Each row below holds a small network's activations on one input, seen along a few directions.
In each table, some parts of the input vary, and every possible input appears once, in random order.
A made-up example of a description, with smaller parts first: one of 6 places along a line, together with either a single point or one of 9 places around a ring or (one of 2 separate values, together with one of 8 places around a ring).
Shared parts are said once, and a part with two or three values counts as separate values.
In the rows, zero is written as 128.

Other details of the inputs shift rows strongly along two fixed directions, in all tables alike. That doesn't count.

Rows:
r1: [114 183 122 109 142 129 105 132 191  97  46 139 120 207  73]
r2: [108 184 128 113 146 134 113 119 202  98  38 143 124 196  86]
r3: [ 80 168 121  97 126 106  99 117 231 108  67 189 105 173  70]
r4: [127  48 152 165 140 181 125  91  61 192  68  93 140  58  92]
r5: [146 181 127 135 119 104 166 163  98 102 202 108 128 118 206]
r6: [ 98 178 101 104 128 103 106 121 219  88  84 190 118 185  56]
r7: [187 143 128 119 127 139 170 137  83 110 207  95 150 154 220]
r8: [130 153 124 129 136 131 169 161  97 140 208 129 140 115 236]
r9: [106  29 152 159 121 123  94  88  95 173 101 119 108  39  48]
r10: [144 158 108 129 138 117 159 163  98 119 215 135 154 146 207]
r11: [151 150 109 130 133 116 144 157  98 114 220 135 155 154 212]
r12: [ 91 171  80  89 129  90 118 122 225  80  64 137 104 177  67]
r13: [ 87 156 129  98 130  85  76 132 223  99  91 176  89 180  59]
r14: [114  13 153 164 116 125  83  81  83 174 110 115 111  37  59]
r15: [105 169 132 108 103  96  94 128 195  86 100 157 112 180  61]
r16: [144  33 146 144 117 175 145  60  81 171  80 107 127  43  54]
r17: [151 184 133 142 152 158 186 155  99 136 169  99 159 140 247]
r18: [174 160 130 118 148 143 165 155  75 120 182  88 160 145 224]
r19: [126 167 135 114 130 124  78 122 197 124  62 142 131 216 106]
r20: [127  50 156 157 141 170 113  96  71 189  66  97 142  80  91]
r21: [132 145 128 125 136 123 160 163  96 142 212 127 144 126 240]
r22: [131 200 119  89 139 123 118 122 203  78  64 142 127 200  93]
r23: [129  52 158 159 130 169 107  91  84 207  66 104 143  79  92]
r24: [138 165 123  87 118 112 103 106 212  88  71 151 114 213  54]
r25: [116  43 125 156 121 148 114  89  84 180 108 141 133  50  55]
r26: [118  58 150 159 102 149 128  99  71 161 124 114 125  39  74]
r27: [145  42 147 145 129 173 120  80  61 183  73  95 139  48  70]
r28: [160 160 130 133 151 145 154 165  81 115 170  90 155 171 225]
r29: [172 173 121 119 143 147 190 152  96 100 175 106 147 136 211]
r30: [154  50 141 143 125 167 133  90  67 171  90 105 133  57  77]
r31: [136 143  88 115 138 107 167 159 102 116 188  84 138 131 210]
r32: [138 177 131 136 121 130 188 160  94  94 213 111 141 113 212]
r33: [103  36 138 155 122 157 113  96  80 199 115 134 102  24  73]
r34: [108 156  83  88 122  80  87 127 211  85  87 132 110 202  86]
r35: [106  42 135 156 118 152 134  97  93 186  91 150 124  39  76]
r36: [120  48 149 160 141 183 137  90  66 179  55  97 137  53  72]
r37: [151 157 123 139 124 126 165 179 102 109 223 115 156 130 213]
r38: [ 92 180 122 101 132  91  98 141 218  89 110 173  90 177  86]
r39: [109   7 156 155 122 138  91  92  73 188 126 123 110  31  80]
r40: [100 172 114  97 121  93  71 136 218  99 112 179  92 203  94]
r41: [138 164 112 133 130 124 174 172 106 126 198 142 139 134 221]
r42: [154  32 148 143 125 163 122  89  60 181  90 103 137  58  73]
r43: [ 87 182 124 101 136  95 110 137 223  84 104 175  91 168  88]
r44: [153 167 134 144 145 156 166 151  94 149 159  98 156 139 225]
r45: [153 151 123 138 117 122 145 171 110 102 218 119 154 142 207]
r46: [158 174 129 133 157 147 176 176  74 117 181  86 158 164 240]
r47: [134 147  84 120 138 115 176 156 102 114 183  85 133 119 204]
r48: [144 136 119 134 123 119 147 162  99 131 200 139 142 142 219]
r49: [102 177 116 113 114 109 108 134 231  77  84 172 119 174  52]
r50: [133 138 128 124 129 119 138 154 107 135 204 131 141 140 231]
r51: [112 185 113 113 112 106 106 148 218  79 108 166 121 184  74]
r52: [136 169 118  90 117 119 110 101 214  87  64 153 109 201  47]
r53: [113  55 151 158 106 133 124  87  85 164  90 116 112  20  56]
r54: [120  47 154 155 102 122 103  93  79 172  99 113 115  40  56]
r55: [ 88 173 115  94 125  93  74 133 229 105  89 185  88 195  63]
r56: [112 169 129 106 100  71  64 119 210  83  80 159 100 190  53]
r57: [ 99 166 124 117 126  86  93 126 208  88  97 158  93 161  64]
r58: [129 178 115 129 144 133 185 170 104 119 225 131 122 113 241]
r59: [111  20 141 156 112 144 110  98  82 201  93 144 126  47  68]
r60: [153 165 133 135 113 116 158 164  84  95 235 106 146 141 229]
r61: [181 151 131 120 143 142 151 150  74 117 186  88 160 153 229]
r62: [129 158 128 142 142 113 173 153 110 103 199 114 123 100 200]
r63: [136  42 156 160 137 171 106  94  62 185  80  93 145  84 109]
r64: [148 160 123  93 123 111  87 119 192  87  75 149 121 212  75]
Each input here is: one of 4 places along a line, together with either a single point or one of 6 places along a line or one of 9 places around a ring.
Q: The inputs of r56 and r54 match in every part but the place on the line of 4. If r7 is changed in the same way as r56 into r54, which row does it become?
A: r24
Q: The inputs of r28 and r1 match in every part but the place on the line of 4. If r60 is changed in the same way as r28 into r1, which row does it become?
A: r26
Q: A walk changes only the place on the ring of 9. It starts at r54 and steps to r9. List the rest of the walk in order.
A: r13, r55, r21, r59, r10, r37, r15
Q: A walk changes only the place on the line of 4. It starts at r61 and steps to r18. List the rest of the walk in order.
A: r27, r22

Rows:
r65: [125 127 125 133 115 127 165 123 115 142 147 127 130  98 158]
r66: [100 153 131 105 123 107  93 120 186  94  86 131  95 149  67]
r67: [134 123 128 135 132 117 141 145  90 118 153 111 109 102 142]
r68: [114  10 144 157 114 133  83  79  85 199 106 130 125  46  70]
r69: [134 150  85 129 124 127 168 169 113  98 205 122 155 143 189]
r70: [ 94 169 135 122 135 123  97 128 185 118  84 165 102 167  70]
r71: [145 173 124 130 121 127 177 150 124 113 186 124 132 123 213]
r72: [107 184 114 105 108  84 100 123 218  88  83 181 112 173  67]
r73: [142 124 142 138 132 132 144 131  88 113 133  88 143 122 146]
r74: [ 86 181 113 108 141  94  87 133 222  98  72 184 108 186  74]
r75: [115 163 130 104 115  87  63 141 202  99  97 183 100 211  74]
r76: [112 159 125 114 109 102 110 130 186 111  88 168 116 145  63]
r77: [108 171 125  93 123 113 106 123 233  81  92 168 105 188  67]
r78: [155 171 140 137 141 121 159 151  98  83 179  88 143 145 199]
r79: [116  10 146 153 112 125  75  86  79 193 111 134 126  46  68]
r80: [121 129 136 147 145 142 141 152  95 143 143 139 122 109 154]
r81: [106 167 101  94 130  98 103 115 225  83  94 181 109 185  63]
r82: [127  44 147 166 140 181 113  91  82 193  64 104 139  56  65]
r83: [101 177 116  94 144 123  97 124 204 117  40 157 116 206  91]
r84: [128  27 143 148 120 157 117  93  73 172 104 142 112  43  45]
r85: [ 96  22 111 162 109 136 113 101  79 168  92  90 131  35  51]
r86: [122 154 121 101 112 124 115 106 173 126  55 147 122 161  83]
r87: [100  33 148 161 136 165 117  89  97 196  77 126 114  37  79]
r88: [146 157 107 117 139 113 165 155 112  99 213 137 139 131 201]
r89: [131 130 150 150 144 158 144 139  94 136 124 116 154 128 157]
r90: [149 146 148 141 113 142 158 133 103 119 136 118 156 127 151]
r91: [125 172 123 133 152 126 159 178 112 124 182 134 138 134 203]
r92: [ 82 146 119 114 141 116 110 120 199 128  68 163 108 162  85]
r93: [166 118 119 130 138 157 151 125 103 125 148 109 145 122 139]
r94: [156 119 143 138 135 150 147 122  97 112 154 121 146 121 140]
r95: [150 138 154 151 116 143 152 123  99 120 140 118 150 109 145]
r96: [150 108 153 142 121 133 113 132  89 137 149 115 155 145 158]
r97: [128 128 124 103 123 114  73 110 172 134  69 145 123 194  86]
r98: [155 127 122 136 138 137 144 130 100 121 134  77 136 115 144]
r99: [108  31 154 152 119 146 116  86  92 172  88  90 110  27  62]
r100: [137 144 141 142 111 134 151 128 100 135 160 130 125  98 139]
r101: [110 157 150 134 140 134  96 120 178 106  63 152 128 173  75]
r102: [117 115 116 126 135 112 154 126 109 129 148  98 116 101 157]
r103: [168 179 119 124 128 136 177 152 109 117 168 104 154 148 205]
r104: [173 156 126 131 133 129 131 156 107 121 185 103 154 170 209]
r105: [146 159 139 130 124 115 129 158 101 125 214 127 129 155 203]
r106: [138 153 107 113 140 125 182 148 119 110 201 128 133 139 209]
r107: [122  23 138 142 122 150 117  95  81 178 107 138 123  35  42]
r108: [153 121 156 145 125 128 111 132  99 126 159 118 149 147 164]
r109: [132 141 124 129 154 153 150 138 104 150 119 114 143 138 174]
r110: [159 159 107 102 144 143 172 146 102 115 174 116 143 159 215]
r111: [106   8 124 165  98 138  83 103  80 190 109 118 143  60  65]
r112: [141 177 114 133 124 115 177 149 119 113 192 130 141 120 208]
r113: [132 112 149 132 119 130 107 135 105 143 171 124 127 119 160]
r114: [ 85 182 111 110 144 101  96 127 228 103  68 180 108 188  77]
r115: [149 168 109 107 146 122 166 152  96 111 163  83 134 151 223]
r116: [135 114 135 130 123 110 111 151 105 143 175 136 134 127 157]
r117: [119 145 113  99 135 112 104 109 172 111  54 117 110 171  73]
r118: [128 168 128  98 126 122 104 120 200  75  75 163 130 211  59]
r119: [106  26 130 154 126 130 113  76  84 175  90 103 112  21  57]
r120: [114 143 142 138 143 150 138 145 115 136 149 127 126 111 165]
r121: [126  99 128 130 122 115 123 127 111 154 164 126 127 125 170]
r122: [137 165 106  88 135 121 104 120 208  90  73 153 122 210  65]
r123: [130 168  96 140 106 120 174 170 116 109 191 118 158 132 193]
r124: [122 170 137 136 148 141 165 164 128 124 174 119 135 132 213]
r125: [134 156 120  98 124 103  66 124 203 111  73 147 125 224  83]
r126: [141 149 142 128 124 119 136 159 123 123 202 117 136 148 219]
r127: [119 163 130 119 107 108 110 129 178 105  86 172 105 154  66]
r128: [145 163 128 115 135 140 163 154 113 100 207 127 131 132 197]
r129: [162 150 129 138 120 145 158 132 113 126 138 108 149 121 150]
r130: [140 125 133 129 128 141 147 127  99 128 176 134 121 109 133]
r131: [ 76 170  92 121 126 109  95 148 216 102  72 163 127 193  69]
r132: [135 101 136 134 122 124 117 128 116 148 163 125 123 120 172]
r133: [127 143 114 104 135 112 101 115 176 106  61 110 115 170  68]
r134: [142 183 137 129 117 133 168 155 115 108 192 123 135 122 202]
r135: [137  21 132 135 130 174 124  71  72 187  73 115 131  59  56]
r136: [ 97 172 105  96 127  68  86 124 215  74  82 153  98 177  63]
r137: [127 122 122 129 134 110 141 146  99 123 157 107 121  95 141]
r138: [124  39 143 156 143 176 114  91  80 200  59 105 138  62  72]
r139: [146 105 128 120 127 133 114 125  93 158 137 113 139 143 177]
r140: [130 133 134 135 130 120 139 131  93 123 162 102 110 102 138]
r141: [128 124 123 129 135 120 147 130 118 120 150  99 111 103 164]
r142: [141 177 138 131 117 130 177 154 127 111 186 118 138 123 206]
r143: [133  41 143 148 111 167 131  72  71 197  62 110 136  45  64]
r144: [137 109 123 126 133 143 154 123 119 128 162 130 122 103 154]
Q: What do these inputs look like to the network?
A: one of 5 separate values, together with either a single point or one of 6 places along a line or one of 9 places around a ring
Q: The inputs of r77 and r142 match in every part but the choice among 5 separate values. If r110 is changed in the same way as r77 into r142, which row does it become?
A: r86
Q: A walk changes only the place on the ring of 9. It starts at r65 and steps to r71. List the rest of the walk in order.
A: r142, r134, r100, r127, r76, r72, r112
Q: Change only the choice among 5 separate values in r135. List by row number the other rows that result.
A: r97, r109, r117, r143
Q: Change only the choice among 5 separate values in r125. List by row number the other rows that result.
A: r103, r122, r133, r138

Rows:
r145: [148  48 128 134 146 156 125  94  80 165 122  93 122  66 114]
r146: [ 97 129 129 134 121 116  98 124 163 134 120 144 102 107  92]
r147: [103 149 117 102 106  89  78 112 222  96  90 151  83 165  53]
r148: [115 193 103 113 119  93  99 171 192  79 149 156 130 234 151]
r149: [ 91 170 124 123 129  99 110 136 185 102 127 150 111 134 111]
r150: [129 157 136 133 141 123 119 146 142  99 128 121 128 192 147]
r151: [ 88  70 131 131 104 131  63  93 175 162  56 180 113 135  33]
r152: [105  94 140 150 124 138 155 121  86 160 165 126 115  45 159]
r153: [147 232 127 112 139 112 154 173 182  66 177 153 128 190 159]
r154: [139 181 104 116 126 130 155 142 125 120 142 104 140 162 160]
r155: [125 172 138 122 141 129 127 137 166 107 123 149 122 198 161]
r156: [150  61 146 135 109 160 123  89  84 164  93  92 139  71  94]
r157: [131 217  96 106 153 106 149 174 166  80 139 129 123 203 177]
r158: [107  74 144  97 125 133  75  81 167 138  47 129 110 138  20]
r159: [140 170 126 106 115 126 122 124 143 107  94 126 132 169 117]
r160: [117 115 141 126 112 139  94 108 151 134  42 131 123 138  41]
r161: [160 106 111 133 137 142 184 141  77 135 169  80 159  95 202]
r162: [ 93  83 141 118 111 113  69  92 177 158  61 192 107 121  16]
r163: [146 140 122 112 120  96 124 140 135 111 184 135 134 150 158]
r164: [122 130 132 142 123 136 163 147  94 150 200 125 110  81 204]
r165: [180 116 144 138 125 152 161 145  59 131 186  73 156  96 220]
r166: [115  46 160 165 137 159  92  86  99 175  76 119 132  83  69]
r167: [125 126 152 142 133 121  91 100 154 146  71 141 134 139  81]
r168: [ 79 100 129 134 124 108 107 108 170 132  76 151 113  90  49]
r169: [ 91 177 112 113 125  82 130 153 193  79 116 149 108 165 107]
r170: [133 152 102 113 133 118 150 137 136 109 107 120 141 151 139]
r171: [121  74 134 155 123 178 154 101  79 200 110 108 137  61 117]
r172: [128 133 106 114 140 122 128 118 126 128  92 124 118 132 107]
r173: [124  92 112 113 133 126 104  93 156 137  55 124 110 120  51]
r174: [114 152 117 108 117  95  76 148 194 108 104 169 114 196  79]
r175: [124 168 116 112 129 105  95 158 181 112 143 165 130 183 136]
r176: [108 126 121 123 110 105 102 115 146 125 117 137  92 115  87]
r177: [114  61 157 138 145 164 119 107  77 176 117 109 139  74 114]
r178: [144 116 114 149 143 144 185 160  66 138 163  87 158  97 199]
r179: [138  52 129 138 112 130 104 114  72 175 137 128 129  80 106]
r180: [141 197 102 127 155 126 185 179 130 100 178 114 163 160 235]
r181: [147 230 134 114 140 105 151 157 169  97 157 150 137 216 220]
r182: [154 172 133 116 124 125 130 147 120  99 131 115 138 161 168]
r183: [151 123 125 138 163 162 178 144  66 155 191 111 131  94 233]
r184: [143 148 145 139 133 143 122 146 121 123 125 118 147 130 157]
r185: [ 93 164 122 123 123  94 112 143 175  94 123 142 103 143 104]
r186: [144 214  99  97 128 115 149 151 186  88 146 109 137 210 164]
r187: [143  73 133 141 120 121 130 121  49 164 177 122 139  70 145]
r188: [121 157 142 103 146 142 146 144 130 126 150 135 130 161 182]
r189: [122 234 103 102 129  78 151 170 165  59 194 135 115 184 205]
r190: [112 175 105 112 153 117 115 135 186 108  83 148 120 170 106]
r191: [126 133 110 122 113 108 102 136 134 117 144 142 133 171 138]
r192: [140 156 140 131 126 132 119 153 131 105 112 117 134 157 140]
r193: [172 182 128 111 124 119 168 154 141  78 194 120 128 157 169]
r194: [103 161 121 125 118 102 109 147 167 107 136 138  95 145 114]
r195: [128 123 148 128 119 142 135 113 152 132 103 164 108 110  63]
r196: [116 113 124 127 158 141  98 110 152 140  84 138 116 123  85]
r197: [108 159 126 111 127  92  81 135 194 111 116 179 126 172  83]
r198: [ 97 103 123 133 116 141  93  99 165 154  31 125 118 132   7]
r199: [114  36 143 140 112 146  91 100 109 196  96 160 118  72  69]
r200: [165 116 117 136 159 150 173 141  36 144 200  85 137  89 229]
r201: [127 166 119 133 131 138 146 131 145  90 147 147 146 136 127]
r202: [115 143 119 137 132 146 127 124 147 148 101 118 140 133 104]
r203: [107  58 128 144 116 119 140 102  82 154 116 115 120  40  92]
r204: [108 148 114 106 149 116  82 122 200 104  55 151  98 184  52]
r205: [141  69 158 167 128 140 122 103  66 175 109 103 140  81 115]
r206: [124 215 100 102 143 116 167 165 189  89 127 151 137 202 186]
r207: [144 174 142 122 128 141 139 153 138 114 131 136 135 157 183]
r208: [109  54 129 141 138 159 125  87 104 188  58 137 111  60  68]
r209: [169  97 122 133 121 128 149 152  66 145 223 103 147 104 218]
r210: [134 150 106 110 113 100 102 144 174  96 155 139 133 199 150]
r211: [160  91 151 153 128 135 141 103  46 167 142  96 146  85 162]
r212: [109 110 126 123 114 104 110 108 154 118 123 125 105 102  91]
r213: [145 188 132 122 126 117 148 161 158  79 151 142 118 168 119]
r214: [164 120 120 137 120 148 180 124  79 105 198 102 154  95 177]
r215: [155 131 123 157 129 156 194 151  49 110 214 101 159  88 202]
r216: [133  79 138 149 123 123 127 136  66 160 173 125 140  81 138]
r217: [137 101 147 124 117 112  84  78 164 139  57 129 124 144  51]
r218: [128  51 132 148 108 158 129  72  75 145  94 127 134  50  43]
r219: [153 132 143 149 133 163 165 143  63 151 168  95 162  92 204]
r220: [138 111 124 158 130 140 140 158  72 151 214 116 162 109 223]
r221: [116 110 139 104 133 133 108 109 119 133  98 122 122 140  95]
r222: [133 203 122 104 138 101 112 140 179  71 121 138 122 237 147]
r223: [ 97  91 147 114 133 137  89 109 143 139  63 131 115 140  47]
r224: [164  92 146 146 120 148 168 123  49 142 172 107 131  59 132]
r225: [118 129 127 143 133 127 197 154  84 136 202 122 132  72 223]
r226: [118 121 145 123 113 152 113 101 151 150  56 148 124 127  77]
r227: [147  56 149 149 131 150 123  97  80 152 129  89 136  98 128]
r228: [129  69 127 144 120 122 167 120  75 143 173  94 131  45 159]
r229: [131  73 138 157 119 175 166  97  69 155 142 135 141  46 121]
Q: What do these inputs look like to the network?
A: one of 5 places along a line, together with either one of 2 separate values or one of 6 places along a line or one of 9 places around a ring
Q: The inputs of r145 and r183 match in every part but the place on the line of 5. If r158 is changed in the same way as r145 into r183, which row does it become?
A: r188
Q: The inputs of r162 and r163 match in every part but the place on the line of 5. If r208 is changed in the same way as r162 into r163, which row does it become?
A: r173
Q: The inputs of r169 and r168 match in every part but the place on the line of 5. If r178 is changed in the same way as r169 into r168, which row does it become?
A: r180
Q: A walk changes only the place on the ring of 9. It starts at r184 and steps to r219. List the rest of the walk in order.
A: r202, r180, r190, r196, r177, r166, r167
Q: Change only the place on the ring of 9 in r182. List by row number the other rows that result.
A: r154, r159, r170, r172, r200, r211, r221, r222
Q: Change only the place on the line of 5 in r213. List by row number the other rows that result.
A: r153, r193, r195, r224
Q: Change only the place on the line of 6 in r189. List by row number the other rows that result.
A: r176, r179, r187, r191, r203
